A small network was trained on invented records. Each row is its activation on one of them, seen along a few directions.
Here are examples, each followed by its value of one field, Gepa.
Records without Gepa are marked absent.
The largest differences between rows may come from other fields.
In the rows, 500 means zero.
Strong random noise was added to every row along 5 fixed directions; ignore it. To show where, here is one row again and again, with new noise each time:
[397 608 278 542 719 451 265 546 422 408 451 522 654 615 462 492 553 471
 569 532 291]
[485 428 459 392 713 370 647 301 566 635 640 487 501 473 356 532 701 304
 552 445 857]
[451 525 429 459 502 568 433 767 556 432 579 537 582 445 664 510 461 542
 413 380 307]
[624 493 598 691 301 367 482 554 693 589 529 402 467 756 587 572 514 445
 562 470 608]
[470 466 600 522 379 581 597 520 573 558 563 604 484 442 522 437 556 462
 527 447 617]
[602 471 440 513 607 269 503 512 661 595 621 334 519 677 531 639 581 378
 501 414 654]
[627 546 577 756 439 432 423 473 491 625 442 456 542 709 484 412 517 537
 611 552 399]

[570 562 652 698 312 491 441 520 498 545 461 487 506 600 544 431 475 583
 529 565 420]	e12
[395 530 492 468 416 614 488 463 452 369 391 596 507 432 440 473 440 530
 512 559 459]	e5
[462 613 532 710 535 538 361 396 336 537 378 553 576 581 360 351 558 545
 649 658 323]	e2
[449 566 401 553 569 498 380 476 354 426 418 496 550 540 472 453 487 546
 578 589 314]	e11
[571 491 408 507 645 366 466 435 616 587 489 380 510 639 439 572 554 409
 516 502 639]	absent
[413 536 609 482 368 510 543 583 484 415 640 543 498 430 664 533 545 499
 467 419 550]	e1
[617 450 550 482 650 513 653 334 429 688 449 433 487 422 304 420 508 515
 513 553 544]	e2
[380 569 650 674 307 386 483 208 387 413 494 562 454 623 413 483 630 424
 715 610 686]	e13
[305 601 568 690 382 640 379 281 315 432 368 723 514 548 333 314 615 458
 744 691 512]	e8
[246 555 359 416 378 486 323 580 567 214 499 569 510 587 582 674 541 375
 523 501 556]	e9
[445 530 426 360 596 533 517 564 394 372 475 487 529 386 514 518 397 611
 439 494 287]	e3
[606 435 510 404 547 317 620 483 619 532 567 316 438 543 495 667 458 446
 437 443 668]	e3
[821 452 756 679 276 456 608 483 438 671 487 376 436 550 598 431 402 706
 445 505 369]	e4
[576 495 414 500 655 510 443 502 464 554 448 488 572 508 490 454 476 562
 483 521 332]	absent
[616 467 533 467 584 556 564 621 382 532 552 423 525 352 589 452 389 664
 384 439 260]	e10
[546 532 637 573 524 371 535 411 321 522 601 425 530 481 538 466 548 591
 512 477 366]	e13
[555 467 638 498 331 450 585 613 580 539 684 427 449 498 699 581 518 489
 431 368 592]	e9
[423 452 497 391 333 498 555 526 573 307 540 536 419 429 544 651 455 463
 480 464 628]	e7
[593 439 493 492 488 324 559 462 603 548 549 306 429 598 519 635 485 433
 462 453 626]	e11
[322 531 312 266 617 621 424 746 494 309 550 559 551 350 604 568 436 518
 386 422 336]	e6
[756 383 697 477 439 385 764 424 557 691 616 357 427 430 527 531 487 582
 400 445 618]	e3
[427 639 517 752 335 518 268 525 387 401 391 541 531 667 550 429 475 561
 626 608 263]	e11
[571 495 586 593 455 559 504 501 388 554 440 476 497 477 484 412 440 597
 502 531 323]	e9
[338 431 502 278 630 616 688 318 444 500 547 641 451 241 315 422 622 407
 524 509 751]	e14
[386 488 604 424 386 546 617 371 391 396 561 628 450 348 496 481 559 491
 509 508 576]	e7
[392 533 386 401 441 491 411 579 632 324 449 505 491 549 526 670 461 425
 470 516 576]	e5
[354 513 446 429 555 665 479 453 328 391 466 666 546 316 413 412 515 527
 522 554 435]	e10
[547 383 484 361 442 460 610 499 733 531 517 419 393 515 479 674 491 384
 441 480 791]	e6
[437 486 525 444 380 346 531 513 640 377 615 431 441 554 588 703 537 401
 460 431 723]	e1
[358 537 374 429 660 473 396 328 421 408 438 567 546 505 340 494 619 416
 592 607 558]	e14
[370 496 523 407 365 641 497 672 561 391 587 604 496 353 624 506 485 512
 417 435 468]	e6
[415 565 336 475 818 451 381 333 321 502 516 521 603 496 323 439 648 432
 585 581 505]	e8
[591 596 525 670 559 500 362 491 301 557 479 479 579 565 519 356 489 640
 535 568 191]	e8
[429 409 634 348 322 753 719 462 512 490 463 689 400 245 449 384 471 535
 478 524 638]	e14
[646 518 692 725 504 235 551 190 386 637 563 346 447 664 401 489 613 470
 622 563 613]	e7
[394 491 509 393 558 508 576 336 393 458 557 590 472 366 411 491 614 430
 504 504 665]	e4
[557 439 522 503 648 536 592 268 324 586 404 517 493 410 267 400 507 506
 583 602 532]	e10
[600 539 408 455 647 260 434 614 540 482 628 306 546 615 617 684 511 472
 408 422 494]	e1
[480 564 415 516 409 483 358 672 575 365 409 463 533 617 590 590 388 526
 441 533 367]	e12
[698 406 526 315 662 440 706 567 432 599 655 341 476 293 581 531 430 630
 283 353 420]	e4
[339 491 471 366 675 552 600 262 397 496 525 597 516 332 297 448 647 410
 568 552 656]	e2
[395 450 349 191 640 426 589 606 642 370 669 415 511 376 591 721 521 398
 364 370 660]	e12
[266 580 587 596 227 518 418 390 460 276 438 641 449 567 484 533 547 429
 661 585 618]	e13
[562 477 342 415 569 382 421 677 671 442 562 373 544 616 674 688 445 476
 397 409 424]	absent
[270 643 453 527 540 508 348 421 355 338 490 624 588 517 469 460 607 440
 611 566 461]	e5

Which value of Gepa does each new row have?
[641 446 670 575 424 523 654 430 534 668 491 441 437 481 435 442 490 542
 521 534 579]	e2
[496 589 573 624 371 456 387 567 451 418 487 487 521 586 597 513 470 581
 493 524 358]	e1
[599 518 756 725 140 481 542 485 524 514 473 492 417 621 589 485 456 578
 560 542 537]	e1
[405 471 344 249 561 483 525 654 582 296 573 447 529 390 607 676 425 494
 386 412 452]	e12
[605 512 616 544 439 524 571 438 372 527 487 491 530 440 529 404 449 641
 495 529 328]	e5
[646 551 347 552 793 199 384 430 465 620 591 271 562 693 463 602 593 429
 511 513 503]	e11
[407 508 401 507 476 563 404 433 410 328 363 579 511 502 400 519 456 515
 574 606 442]	e10
[403 460 641 355 375 669 688 581 536 490 662 610 452 230 605 464 522 516
 419 386 595]	e2
[326 504 422 439 562 582 466 395 421 384 432 618 500 436 376 512 552 398
 582 579 610]	e10
[384 371 506 175 530 515 721 514 572 436 719 505 431 230 563 627 561 399
 360 315 741]	e9
[491 510 476 374 641 541 550 580 425 486 617 456 565 329 583 493 490 586
 399 417 318]	e2
[535 436 581 406 353 457 580 630 638 498 655 433 427 453 668 623 490 481
 368 370 617]	e9
[314 540 634 616 164 637 493 390 494 365 379 713 459 517 435 425 534 449
 686 636 625]	e12
[530 466 435 408 551 554 511 553 466 476 482 523 512 419 504 521 460 524
 402 510 476]	e10
[377 414 499 285 484 633 662 444 552 437 491 591 417 310 406 505 509 436
 481 486 708]	e14
